These are the activations of a small neural network, seen along a few directions. Each row is one input.
Each table varies a few parts of the input and shows all the possible inputs, shuffled.
Descriptions start from the smaller parts, as in this example, which fits no table here: one of 5 places around a ring, together with either a single point or one of 11 places along a line or (one of 2 separate values, together with one of 6 places along a line).
Shared parts are said once, and a part with two or three values counts as separate values.

Other details of the inputs shift rows strongly along two fixed directions, in all tables alike. That doesn't count.

A family of inputs:
x1: [-11 -11 -22  35   5  40  -2  -5  18 -33 -15 -13  23  24   3  -3]
x2: [ 12  -6 -24  29   8  37  17 -30  16  11  30 -35   7 -12   6   6]
x3: [-23  22 -28  -7  18 -85   3  32 -33  64  51  26 -18  45  14 -37]
x4: [ 16 -10 -22   3  27  -4  19 -12 -11  46  46 -22  -1 -12  11 -11]
x5: [  3  16 -26  -1  -4  13  -2  -2   1 -13  14   5  11 -13 -13   5]
x6: [ -8 -29  36   2 -29  13 -18 -16  51 -47 -57  19  -3  -1  15  30]
x7: [  4  22 -69  39  35  22  21  -4 -24  58  71 -32  24  36  12 -32]
x8: [ -3 -25  51 -37  -1 -88 -11  15   3  10 -23  42 -35  -6  11   7]
x9: [-17  24  40  -6  19  24  19  47 -18 -13  -5 -33  19 -20  10 -24]
x10: [-13   2  41 -41 -48 -20 -18 -27  60 -28 -45  41 -20 -24   9  50]
x11: [ -4  43 -39 -23  16 -87   1  44 -51  51  51  32 -11  23 -11 -28]
x12: [ -6 -14  54  23  14  82  33  26   6 -53 -22 -35  28 -13  19  10]
x13: [ 12 -18 -21  12  28  -1   4  23 -38  14  15  -4  19  11  -9 -30]
x14: [ 19 -29  20  16  -1  59  -3 -33   8 -11 -23 -31  -1 -17  -5   5]
x15: [ -8   5  38 -36 -43 -34 -27   8   7 -39 -50  41 -22 -11 -20  18]
x16: [-18  14 -14  13 -11  15  -7  -9   6 -15  -8   3   1  24  -4  -1]
x17: [-11  12 -33  -4  26 -94   6  57 -48  35  42  30  -2  37  -2 -40]
x18: [-27  39  12 -46 -29 -78 -16  10  16   3 -19  60 -30  14   0  22]
x19: [ 25 -13 -15  46  -3  94   8 -48  25 -15   2 -58  16 -13  -2  16]
x20: [ 20 -19  -4  16  -1  81 -10 -18 -15 -26 -24 -33  22 -14 -23  -7]
x21: [ -8  32 -80  38  34  33  24 -10 -17  34  65 -23  30  25   1 -20]
x22: [ 21 -11   6  -8   8  10   3 -19  -2  23   4 -17  -9 -15   1   3]
x23: [  3 -27   7  26   8 -10   5  -3  12  -3   4  -7  -6   9   8  -1]
x24: [-12  -5  49 -31 -30 -76 -14   2  12   2 -26  34 -46  -2   2  17]
x25: [  6  -9  49 -58 -41 -12 -28 -10  25 -38 -57  34 -15 -51 -13  42]
x26: [ 26  -5  -6   0  -4  67  -9 -17  -7 -18 -20 -22  20 -23 -22   5]
Description of these inputs: either one of 2 separate values or (one of 4 places along a line, together with one of 6 places around a ring).
- Which other rows does x25 become when the place on the line of 4 takes its other values? List them by row number. => x13, x20, x26
- Start at x15 and move only the place on the ring of 6, one step at a time. The first step leads to x20. Which rows follow, in order? => x14, x24, x3, x16

A family of inputs:
x27: [ -1 -44  66 -27  -1 -26  -9  29  14 -50 -56  29 -10 -46   4  17]
x28: [ -8  35 -67   1  10 -97 -10  -7 -21  62  58  22 -30  31 -13 -16]
x29: [ 37 -25 -59  54  62  90  29 -44 -20  61  75 -77  39   3  24 -37]
x30: [-16  10  89 -77 -35 -29 -16  28  -9 -30 -63  30 -34 -28 -11  15]
x31: [-18  29  10 -35 -41 -48 -34  22 -20 -15 -45  54  -8  21 -21  -1]
x32: [ -8  -9  96 -60 -23 -46  -6  43  26 -52 -56  28 -16 -51  12  41]
x33: [ 14  -5 -45  20 -16  68   4 -57  40 -11  -7  -7  13   1  -1  45]
x34: [ -1  19 -84  71  46  86  32  15 -19  -7  71 -60  76  24   4 -31]
x35: [ 17   3 -30   2  36 -76  14  -1 -51  79  69 -19 -24  -1  -7 -37]
x36: [-32  54 -50 -11   5 -19   9  36 -52  25  41   7   9  39  -8 -41]
x37: [ 20   8 -12 -19  20 -89  19  17 -48  80  77  17 -35  -1  -5 -18]
x38: [  5 -20  37 -36 -19 -65 -18 -19  19  38 -18  11 -36 -28   2  -2]
x39: [ 24  -1 -35  30 -38  79  -9 -62  43 -36  -1 -12   2  -8 -19  40]
x40: [ -7   8   3 -29 -22 -60 -25  26  -3 -31 -38  62  -5  26 -20   2]
x41: [ 20 -26  34 -19   9 -23 -10  37 -28 -14 -29  15  -7  -6 -11 -13]
x42: [  14    8 -107   65   47   88    9  -53    5   43   74  -50   40   35
   16  -22]
x43: [  8  10  59  -3  -1  93  16   1  18 -51 -46 -43  23 -47  -7  19]
x44: [-26 -15  33  29  35 -76  44  54 -21  47  36 -15 -28  57  56 -40]
x45: [ -4 -33  -1  18 -21  67 -11 -16  44 -94 -53   4  36 -14  -6  26]
x46: [-17  40  -2  18 -16  94   4  -8  29 -58 -27 -16  34 -20  -4  18]
x47: [ 11 -21  38 -47  -3 -55   8 -12   8  37  -5  36 -31 -30   7  36]
x48: [  6 -16 -15  19 -45  72 -34 -74  76 -35 -46 -19   3 -15 -10  32]
x49: [-38 -19  37  60 -13  41   3 -19  56 -46 -32 -10   5  40  29  17]
x50: [  2  11   4 -26  25 -69  -7  64 -85  57  22  14 -16  18 -11 -48]
- Describe the family of inputs behind these rows. => one of 2 separate values, together with either a single point or one of 5 places around a ring or one of 6 places around a ring
- The inputs of x38 and x48 match in every part but the choice among 2 separate values. If x43 is changed in the same way as x38 into x48, which row does it become? => x46
- Start at x43 and move only the place on the ring of 6, one step at a time. The first step leads to x32. Which rows follow, in order? => x27, x41, x50, x30
- Which other rows does x39 become when the choice among 2 separate values takes its other values? List them by row number. => x37
- Which other rows does x34 become when the place on the ring of 6 takes its other values? List them by row number. => x31, x36, x40, x45, x46

A family of inputs:
x51: [ -6  -4  13 -18  -2 -76   3 -12  24  48  15  20 -32   9  26   8]
x52: [-10  36 -22 -10 -17  27  -9   0  15 -29  -6  16  21  -8 -12  14]
x53: [ 12 -32   6  33  38  23  32  -1  -3  33  36 -38   3  -2  26 -10]
x54: [ 21  -5 -10   1 -14  72  -5 -63  27   1  -8 -37   5 -42  -7  27]
x55: [-19  23 -62  -4  15 -85 -10  42 -40  31  37  38   7  48  -9 -33]
x56: [ 10  18 -27  13 -31  75  -8 -56  29 -21  -5 -18  11 -21 -17  33]
x57: [-17   5 -13  34  -8  65   3 -21  48 -60 -20  -9  27  16  10  16]
x58: [ 11  21 -36  21  58  22  36  46 -68  45  74 -58  30   0  -2 -54]
x59: [  1  20  11   2 -10  91  -2   6  -1 -50 -27 -26  38 -14  -9   5]
x60: [ 12 -19  -6 -28  -7 -75 -25 -16  -5  42   4  30 -32   6  -3  -3]
x61: [ 18 -19 -46  62  65  41  23  32 -69  31  50 -59  32  18 -13 -62]
x62: [ -2 -11  11  12 -11  45 -13  11  -8 -49 -50   2  23  10 -19  -8]
x63: [  1   3 -23 -17 -29 -64 -26 -14   4  11  -3  45 -29  22 -16   6]
x64: [  2  -1 -14  41 -19  60   3 -53  56 -30 -13 -16   0  11   6  29]
x65: [ 20 -47  69 -44 -22 -52 -25  -4   7 -14 -53  35 -36 -31  -5  28]
x66: [ 15  12  -7 -35  37 -70  31  32 -53  77  67   5 -17 -12   5 -31]
x67: [-46  10  66 -34 -27 -46  -9  35  18 -38 -52  44 -17  10  18  22]
x68: [-25 -12  88 -29 -16 -54   2  35  20 -27 -45  26 -34 -19  20  14]
- The inputs of x61 and x58 match in every part but one. If x62 is changed in the same way as x61 into x58, which row does it become? => x59
- Describe the family of inputs behind these rows. => one of 3 separate values, together with one of 6 places around a ring
- Which other rows does x68 become when the place on the ring of 6 takes its other values? List them by row number. => x51, x53, x57, x64, x67

A family of inputs:
x69: [ 28 -25 -14  28  32  30  13  11 -25   4   9 -33  18   8  -3 -17]
x70: [  6   9 -58  43  30  -3  22  10 -26  33  69 -24  13  26   1 -28]
x71: [-19   8  44 -36   4 -84   2  21 -13  40  11  27 -40  -3  14 -17]
x72: [ -4 -11  48 -30 -11 -66  -6  22  -8  30   1  23 -32  -4  16  -2]
x73: [-12   0   6 -39  -7 -59  -9   0  14  12  -6  47 -16  -6   8  15]
x74: [ -1  -2  15 -23 -19   1 -15 -25  41 -18 -34  13  -3 -22   6  29]
x75: [-10  14 -14  10  20  46  22  30 -27  -9  15 -28  30  -8  -5 -21]
x76: [ 18   4 -23  19   6  46   3 -21  24   3   7 -28  20  -3   8   9]
x77: [  3  18 -22  -5  -4 -23  -7  -1 -18  30  18  12 -10  19  -8  -8]
x78: [  6   8 -23  25   3  -2   8  -2   4   5  25 -15   2   9  -1  -2]
x79: [ -1 -15 -35  35   9  34   9 -19  -2 -13  25 -15  13   3  -6  -4]
x80: [-18   7   9 -23 -16 -75  -7   9   8   0   0  36 -27  -3  -2   8]
x81: [ -2   2   6  21  16  78  25  -8  -7 -28 -10 -38  25 -15  -6   4]
x82: [  1  11 -44  16   8  24  -3 -19 -18  22  24 -17   8  14 -12 -19]
x83: [-10  -2  20 -25 -26 -72  -7  12   8 -10  -7  53 -30   1  -2  23]
x84: [ 17 -29  21  21   6  72 -14 -11  11 -58 -51 -26  27 -23 -18   0]
x85: [ -4  28 -11   7  50 -51  32  41 -55  64  66  -3 -13  28  10 -35]
x86: [-19  37   8 -40  13 -87  19  79 -48  34  30  37 -10  11   5 -22]
x87: [-38  10  34  -8 -17 -53  -7  29  16 -10 -34  40 -14  47  24   3]
x88: [-14  15  39 -51 -16 -65  -6  57 -17  -2  -6  37 -11  -7   7  -2]
x89: [  1 -16  38 -11 -44  -2 -14 -17  41 -53 -44  29 -18 -19  -7  44]
x90: [  4   1 -43  22   6  47  -2 -27 -14  11  19 -19  12  12 -15 -14]
x91: [  6 -19  35 -28 -34   9 -17 -26  46 -40 -51  39  -8 -22   4  51]
x92: [ -7  -5  43 -23 -12  -5 -23  19   5 -39 -43  17   5 -26  -6  -3]
x93: [  5  -1 -11 -11   4 -18   1  -2   8  15  12  24   0   4   8  12]
x94: [ 15  -8  13  16   4  48  -8  14  -6 -33 -14 -19  28 -13  -5 -13]
x95: [-15  16 -13 -37  10 -90  -1  16  -5  44  24  44 -17   7  12  -4]
x96: [  3  -3 -43  22   6  47  -2 -28 -16   7  18 -15  13  12 -13 -12]
x97: [ 13  27 -56  26  17  13   4  -4 -28  47  46 -31   9  27  -6 -28]
x98: [ -4  -6 -29  22   8   3   7  -7  -3  -2  27  -6   4   4  -6  -7]
x99: [ 13 -11   9  -1 -18  44  -8 -31  42 -28 -28   2  10 -18   5  36]
x100: [  1   1  38 -23 -57  38 -35 -48  50 -51 -79   1 -16 -31 -15  43]
x101: [  5 -12   0  28 -20  64  -6 -40  40 -49 -26 -32  11 -22  -8  22]
x102: [  5  11 -38  21   2  44  -6 -29  -6  12  11 -31  10   6 -12 -12]
x103: [-16   7 -15 -37  12 -89   1  17 -12  41  26  54 -17  10  12  -3]
x104: [  2  26 -34  26  53   7  45  38 -58  42  63 -28  20  23   3 -34]
x105: [  2 -36  35 -16  -9 -12   2  -2   5  -6 -33  -6 -12 -16   3   9]
x106: [ 11 -12  47 -25 -47  34 -23 -38  69 -54 -72  15  -4 -35   4  60]
x107: [ 20 -28 -17  24  27  10  24  11 -30  33  29 -38   9  13   7 -22]
x108: [-11   1  60 -20  -9   6   0  -9  16 -27 -39   6 -21 -25   1  24]
x109: [ 17 -27 -21  27  39  28  11   6 -26   5   9 -35  19   4  -4 -25]
x110: [ -2  -6  46 -45 -57 -22 -32 -21  28 -35 -63  54 -31 -12 -13  45]
x111: [  -9   28   -5  -18   -3 -106    2   32   -9   36   31   28  -30   16
    5   -7]
x112: [ -4  12  -4 -22  -2 -33  -7  -7  21  14  -3  11  -6  -7  10   8]
x113: [-15  17  15 -26 -22 -78 -10   8  17   0  -9  26 -30  -7   1  10]
x114: [ 25 -12 -15  33  35  33   4  20 -29  -7   9 -25  29   8 -12 -29]
x115: [ 18  -1  -1  17 -29  78 -17 -45  27 -30 -35 -25   8  -9 -15  23]
x116: [  7 -34  17  27   4  73   1 -27   9  -7  -4 -48  13 -19   7  -7]
x117: [-32   1 -17  43  16  38   7   4   7 -10  -4 -20  24  49  20 -24]
x118: [ 15 -10  10  33  17  56  16 -13  -5  11  21 -42   5  -1  10 -16]
x119: [  6  10 -30   4  -1   0  -3  -6 -20  25  22   7  -3  21 -11  -9]
x120: [ -6   2 -19  10  21  43  12  26 -27  -1  29 -34  34  -4   1 -31]
- The inputs of x106 and x74 match in every part but one. If x88 is changed in the same way as x106 into x74, which row does it become? => x120
- The inputs of x70 and x80 match in every part but one. If x86 is changed in the same way as x70 into x80, which row does it become? => x75
- Describe the family of inputs behind these rows. => one of 2 separate values, together with either a single point or one of 10 places around a ring or (one of 3 separate values, together with one of 5 places along a line)

A family of inputs:
x121: [ 13 -33  49   3 -42  72 -34 -14  11 -82 -85  -8  10 -18 -26  20]
x122: [ 35  -3  32 -76  -2 -82 -11   2 -26  58   2  25 -43 -50 -13   7]
x123: [-16  18 -18 -24 -24 -95 -18 -13  15  28  11  47 -39  14  -4  11]
x124: [ 10 -29 -19  65  58  64  33   2 -12  21  50 -73  32  16  30 -39]
x125: [  3  15 -48  37  27  71   1  17 -47   3  24 -39  40  29 -18 -51]
x126: [-15  -9  23  22   9  60  17 -12  10  -9 -13 -45  13  -1  18  -9]
x127: [  0  -2 -26  56  46  77  35   0 -19  31  38 -75  35  25  23 -40]
x128: [-19  37   5 -44   5 -75  12  58 -14   7  13  39  -4  -3   5   4]
x129: [ -7 -13  25   0  36 -60  19  32  -9  38  23  -3 -14  18  35 -20]
x130: [-13  18 -25 -13 -22 -93 -18 -16  11  28  15  37 -38  14  -5   4]
x131: [  2  21 -52  31  34  63  30  27 -22  -5  52 -43  50  -2   1 -22]
x132: [  7  17 -23  55  39  82  38   6 -27  26  48 -71  27  14  10 -29]
x133: [  4 -27 -20  66  62  64  36  -2 -12  20  48 -72  29  15  28 -37]
x134: [  6 -14  23 -12 -56  51 -27 -66  74 -54 -68  20  -8 -18  -2  67]
x135: [-22  37  38 -38  -1 -71  20  44 -15   7  17  32 -24 -14   6   6]
x136: [  5 -25  23 -17  12 -84   1  48 -36  10  -6  36 -21  16  -3 -17]
x137: [ 10   5 -78  41  23  59  12 -36  -1  32  54 -22  29  26   7  -8]
x138: [ 46 -36  55 -43 -34  65 -24 -62  26 -29 -61 -20 -15 -90 -25  45]
x139: [ 22 -62  59   9 -30  61 -17 -12  24 -85 -79  -5   3 -29 -15  26]
x140: [-21  36   4 -45  -1 -72 -12  51 -14   0 -11  52   3   3  -1  -7]
x141: [ -8  30  20 -14   7 -23  25  36 -17   6  30   3  -3 -11   7  -3]
x142: [ -2 -14  22 -16 -52  54 -24 -68  72 -56 -67  27  -6 -24   0  67]
x143: [ -9 -29  29 -16  24 -91   9  43 -16  20   7  34 -16   5  14 -14]
x144: [ 22 -46 -34  68  59  61  29  11 -23  12  49 -58  45  13  12 -40]
x145: [  3  -4  42  -6 -41  82 -32 -17  26 -80 -92  -1  12 -14 -24  23]
x146: [-11  17 -15 -27 -29 -96 -21  -9  16  29  10  49 -39  15  -2  12]
x147: [ -5  17 -21 -15 -22 -93 -18 -14  14  31  10  38 -38  19  -3   8]
x148: [-15  15  13 -15 -12  13 -20  16 -17 -29 -37  14   3   7 -22 -13]
x149: [  9 -14  20  -6 -59  45 -31 -68  75 -55 -68  15 -13 -18  -7  64]
x150: [ -4  -2 -12   6  16 -24  -8  33 -56   8   7   3   3  26 -19 -37]
x151: [ -3  -3 -26  55  42  78  33   1 -21  29  43 -75  35  21  22 -45]
x152: [ -10   17  -17  -22  -30 -100  -23  -11   15   27   10   44  -41   13
   -4    9]
x153: [  4 -31   5   7  21 -40   6  35 -40   1   5  13  -8  12  -8 -26]
x154: [  7   3 -86  52  24  68  14 -44   0  27  57 -35  30  26   1 -12]
x155: [ 15 -31  47   5 -37  69 -31 -16  13 -78 -88  -8   9 -13 -25  23]
x156: [ -4  -3  87 -11 -48  69  -6 -19  45 -65 -72 -16 -11 -41   4  45]
x157: [ -7  17 -17 -23 -23 -92 -18 -11  17  31   6  45 -38  19  -2  14]
x158: [-11  14 -34  -9 -12 -49  -8 -22  12  28  22  28 -19  17  -1   7]
x159: [ -1 -29  42 -23  15 -94   4  42  -6  16  -7  39 -18   5  17  -3]
x160: [-12  18 -19 -29 -22 -87 -15  -7  11  35  17  50 -32  19   2  11]
x161: [-13  33 -27  33  49   7  41  33 -53  59  76 -44   7  24  11 -46]
x162: [-29  37  -9 -38   8 -71  -7  52 -24   4   5  47   6   4  -4 -18]
x163: [  6   4  66  -8 -34  71   7 -14  44 -75 -56 -12   5 -44  -1  50]
x164: [-18  31 -15 -24   6 -33  -7  46 -20  -2   7  27  20   2  -2 -20]
x165: [ -8   2  40 -18 -34  68  -4  -7  47 -92 -63  -1  20 -49  -8  50]
x166: [ 57 -19 -38   8  40  66  11 -29 -44  56  55 -68  18 -44 -19 -28]
x167: [ 15   4 -82  49  30  71  16 -40   0  33  51 -30  33  30   8  -6]
x168: [-15  18 -12 -38 -23 -84 -15  -5  13  33  11  59 -31  17   7  18]
- The inputs of x164 and x140 match in every part but one. If x151 is changed in the same way as x164 into x140, which row does it become? => x127
- Describe the family of inputs behind these rows. => one of 3 separate values, together with either a single point or one of 5 places along a line or one of 10 places around a ring
- Which other rows does x128 become when the choice among 3 separate values takes its other values? List them by row number. => x131, x165
- Which other rows does x158 become when the place on the line of 5 takes its other values? List them by row number. => x123, x130, x142, x154
